Each row below is a small network's average activation on inputs in which a field has the value named, seen along a few directions.
Related values have similar rows: they may be neighbours, one step apart, or belong to one group.
In the rows, 500 means zero.
Random noise pushes rows far along 3 fixed directions. That doesn't count. These rows show it; they differ only by the noise:
[422 469 508 692 589 641 612 518 364 501 617 250 446 630]
[384 469 309 838 667 806 735 520 370 481 696 244 353 692]
[506 431 672 543 473 473 461 446 374 517 590 208 644 530]
[492 555 679 391 448 373 487 523 433 465 426 392 534 488]
[467 579 576 441 486 442 559 541 447 445 435 424 460 515]


Values of Nibel:
v5: [247 488 846 647 613 530 583 752 237 591 442 324 142 774]
v2: [502 418 903 448 543 448 276 565 511 681 530 494 533 539]
v4: [540 298 295 681 385 611 537 307 474 478 849 121 760 558]
v12: [646 471 804 277 402 349 198 455 562 556 430 622 692 339]
v1: [475 507 106 531 488 642 635 440 750 419 681 633 493 527]
v8: [615 330 617 612 563 529 339 377 360 600 512 409 675 432]
v11: [400 703 490 279 431 332 537 647 630 418 359 675 335 551]
v13: [462 378 256 719 586 617 584 434 353 583 523 479 538 501]
v3: [685 436 432 508 484 553 394 345 589 523 563 545 656 332]
v9: [575 466 766 511 566 438 404 552 397 636 364 610 457 439]
v10: [428 484 234 640 507 642 575 460 616 435 713 461 504 619]
v7: [509 539 531 372 468 439 393 562 668 515 467 666 499 475]
v6: [708 382 410 402 351 348 352 268 500 492 436 547 864 239]
The values of Nibel form a line.
- Name the neighbours of v4, in listed order. => v5, v11
- Name the neighbours of v1, in listed order. => v10, v7
- Name the neighbours of v13, in listed order. => v6
- Name the neighbours of v3, in listed order. => v12, v9
